A small network was shown many inputs. Here are its activations along a few directions, one row for each input.
Each table varies a few parts of the input and shows all the possible inputs, shuffled.
A made-up example of a description, with smaller parts first: one of 2 separate values, together with either a single point or one of 11 places around a ring or (one of 4 places along a line, together with one of 8 places around a ring).
Shared parts are said once, and a part with two or three values counts as separate values.
(in the rows, 128 means zero)

Rows:
R1: [ 81 137  88 215 118 124 114 152 213 133 149 132 117 120 129]
R2: [135 117  99 215 115 143 184 171 187 145 155 138 142 136  83]
R3: [ 69 198  97 194 138  86 114 141 171 134 123 108 131  99 162]
R4: [113 118 157  43 146 112  59  74 125  92 108 121 110 120 189]
R5: [155  82 147  73 109 141  70 107  35 145 117 150  71 131 126]
R6: [187  89 170  49 132 156 163 105  83 111 117 125 164 155 111]
R7: [179  33 160  75 118 170 132  97 139 109 140 152 126 166 112]
R8: [108 164  87 222 103 112 127 177  84 188 132 135  91 106  99]
R9: [141 143 167  27 155 118 119  85  74 100 105 114 150 132 155]
R10: [126  57 148  68 124 152  62  87 169  93 136 146  95 142 158]
R11: [140 170 110 186 135 128 213 187 132 143 142 115 176 120  81]
R12: [102 229 106 169 142  95 179 155 124 144 112  99 163 108 131]
What do these inputs look like to the network? -> one of 2 separate values, together with either a single point or one of 5 places around a ring
The inputs of R9 and R12 match in every part but the choice among 2 separate values. If R6 is changed in the same way as R9 into R12, which row does it become? -> R11

Rows:
R13: [142  86 108 217 104 160 178 141 177 146 164 149 151 157  79]
R14: [ 64 193  85 205 122  96 101 133 192 135 118 116 104 118 171]
R15: [123 141 145  28 143 103  57  66  89 103  80 121 102 125 197]
R16: [ 77 229  90 182 144  94 130 153 191 119 112  92 138  95 158]
R17: [151  87 105 222 101 146 173 173 139 173 149 144 132 131  65]
R18: [150 142 122 198 134 139 232 190 129 145 163 135 176 126  65]
R19: [ 72 238  94 182 152  73 161 177 142 141 113 106 134  80 147]
R20: [111 116 151  33 149 108  36  68 115 101 114 130  88 113 191]
R21: [148 137 104 207 114 153 198 198 111 162 161 144 139 133  46]
R22: [195  44 177  40 123 162 138  79  80 107 121 147 135 170 106]
R23: [169  11 177  43 118 182 108 103 130  94 147 159 114 159 112]
R24: [153 120 119 196 125 157 207 164 174 123 159 124 187 140  69]
R25: [ 72 232  76 195 133  89 121 187 119 148 122 111 107  93 138]
R26: [ 76 189  75 210 114  78  90 162 147 157 117 109 104  90 168]
R27: [124 160 162  30 136 107  76  62  67 122  80 104 126 123 190]
R28: [196  60 191  43 123 168 153  75  56 125 122 128 162 171 100]
R29: [ 96 101 146  30 137 124  31  93 139  90 110 132  81 119 204]
R30: [187  18 175  43 134 166 115  81 105 113 154 154 124 160  99]
The inputs of R30 and R20 match in every part but one. If R17 is changed in the same way as R30 into R20, which row does it become? -> R26
What do these inputs look like to the network? -> one of 2 separate values, together with either one of 4 places along a line or one of 5 places around a ring
Change only the choice among 2 separate values in R23. List by row number the other rows that result. -> R29

Rows:
R31: [116 162  93 191 116 127 144 144 156 141 126 122 138 131 114]
R32: [106 125 129  99 136 131  89 111 143 111 134 140 103 127 142]
R33: [117 159 113 184 142 105 156 155 150 134 139 124 138 109 130]
R34: [170  38 146 120 110 172 136 128 145 120 150 144 137 155  97]
R35: [131 126 159  53 131 136  98  94 107 104 106 111 139 131 165]
R36: [107 157 106 187 130 109 156 139 168 143 131 119 145 125 125]
R37: [123 131 139  63 143 121 104 103 139  98 113 124 122 124 158]
R38: [141 108 161  77 125 119  86  82  90 125 108 119 114 128 158]
R39: [185  72 165  81 132 158 166 105  85 127 149 146 149 167  85]
R40: [120 163 101 164 122 124 145 174 121 149 133 121 124 108 109]
R41: [107 155 115 171 139 111 149 172 124 133 136 126 136 102 113]
R42: [128 106 138 101 127 119  83  96 103 130 121 138  98 130 152]
R43: [113 162  98 174 110 131 153 161 134 149 117 130 120 125 115]
What do these inputs look like to the network? -> either one of 2 separate values or one of 5 places around a ring or one of 6 places around a ring
What sort of input is R42? -> one of 5 places around a ring
